Each row below is a small network's average activation on inputs in which a field has the value named, seen along a few directions.
Values that are neighbours, or in one group, have similar rows; names and order tell nothing.
In the rows, zero is written as 500.
Strong random noise was added to every row along 2 fixed directions; ignore it. To show where, here is one row again and again, with new noise each time:
[499,486,418,493,497,578,423,522,338,507,526,555,475,490,584,517,453,588]
[422,464,443,533,505,622,353,557,334,624,473,515,562,455,569,456,516,564]
[422,434,346,503,452,661,292,545,134,681,529,551,599,501,659,460,512,639]
[503,497,448,501,514,563,447,524,404,483,511,545,458,477,555,519,451,565]


Field RUP:
biki: [605,509,495,458,464,446,568,404,462,428,621,506,454,599,558,562,564,474]
vagup: [458,483,435,471,359,515,450,481,305,541,495,512,475,579,510,474,417,489]
lala: [482,425,400,534,478,583,416,542,320,620,551,551,502,477,592,502,495,601]
mivol: [478,605,489,461,562,451,627,423,671,433,472,455,482,511,450,560,547,419]
rine: [673,447,427,385,427,410,506,441,253,439,700,582,532,656,655,549,516,577]
bur: [617,624,498,462,550,414,649,442,554,408,506,467,511,523,466,519,496,468]
bifut: [433,398,441,547,517,600,356,570,311,705,474,494,607,441,583,468,512,573]
pak: [500,462,508,433,444,432,512,480,481,379,556,470,397,559,470,519,377,477]
tum: [368,418,458,502,414,489,390,590,444,642,459,492,570,523,466,401,541,498]
kabi: [479,493,603,510,425,512,495,497,534,532,503,478,588,533,523,451,665,465]
kotag: [466,514,386,436,490,447,502,449,442,595,518,517,644,558,534,546,518,564]
gefe: [463,497,568,626,544,615,472,506,611,575,409,489,548,378,436,426,497,524]
The values of RUP form 4 separate groups.
List the group mates of kabi, in the order listed.
Answer: biki, rine
List the group mates of lala, in the order listed.
Answer: bifut, gefe
List the group mates of bur, in the order listed.
Answer: mivol, kotag

Field LIVA:
bufes: [641,442,621,258,499,379,521,387,442,396,619,550,493,669,459,534,546,566]
bopup: [262,492,352,496,579,740,347,552,383,744,448,366,714,386,660,438,419,792]
teti: [370,501,579,521,442,527,356,635,507,557,297,469,495,389,365,339,517,337]
kebuf: [632,393,512,411,419,588,408,582,394,467,627,543,280,427,614,510,229,761]
vopor: [415,412,552,609,552,631,468,599,456,540,433,540,499,401,445,504,426,728]
loleb: [511,510,485,549,884,494,462,520,915,620,378,376,437,251,329,464,502,400]
mulu: [633,589,608,481,403,394,726,466,866,290,520,411,468,629,287,677,599,292]
sabo: [608,426,524,478,428,363,760,264,497,330,507,544,498,685,524,525,511,384]
nav: [342,451,590,642,430,564,343,648,394,693,231,454,582,450,373,317,478,358]
zek: [433,543,442,412,414,487,667,497,367,338,551,630,290,585,473,573,308,436]
narip: [613,482,739,759,660,455,680,601,970,279,392,632,156,302,407,617,418,447]
nev: [912,716,243,273,510,492,747,277,216,47,827,666,395,623,665,746,534,638]
fuzo: [394,426,565,602,492,539,381,652,730,331,620,552,313,282,453,562,496,515]
rofep: [771,540,508,276,442,291,840,356,617,27,677,562,250,711,518,808,455,436]
zilam: [415,534,432,528,776,447,644,664,909,588,362,415,503,462,505,491,538,538]
zotu: [231,435,651,694,394,597,176,762,439,956,267,339,791,347,351,290,633,337]
volo: [671,762,589,517,713,457,672,339,730,341,501,396,480,509,526,575,600,436]
fef: [415,512,592,505,435,484,454,283,553,598,583,514,666,604,675,381,627,372]
zalo: [504,535,510,552,388,270,437,452,623,700,510,411,778,596,388,285,639,411]
lakev: [383,566,594,589,526,426,513,484,515,493,333,441,458,411,326,453,433,294]
The values of LIVA form 5 separate groups.
List the group mates of nev, in the order listed.
Answer: volo
List the group mates of zilam, in the order listed.
Answer: bopup, loleb
List the group mates of lakev, in the order listed.
Answer: teti, nav, zek, zotu
List the group mates of mulu, in the order listed.
Answer: bufes, sabo, rofep, fef, zalo
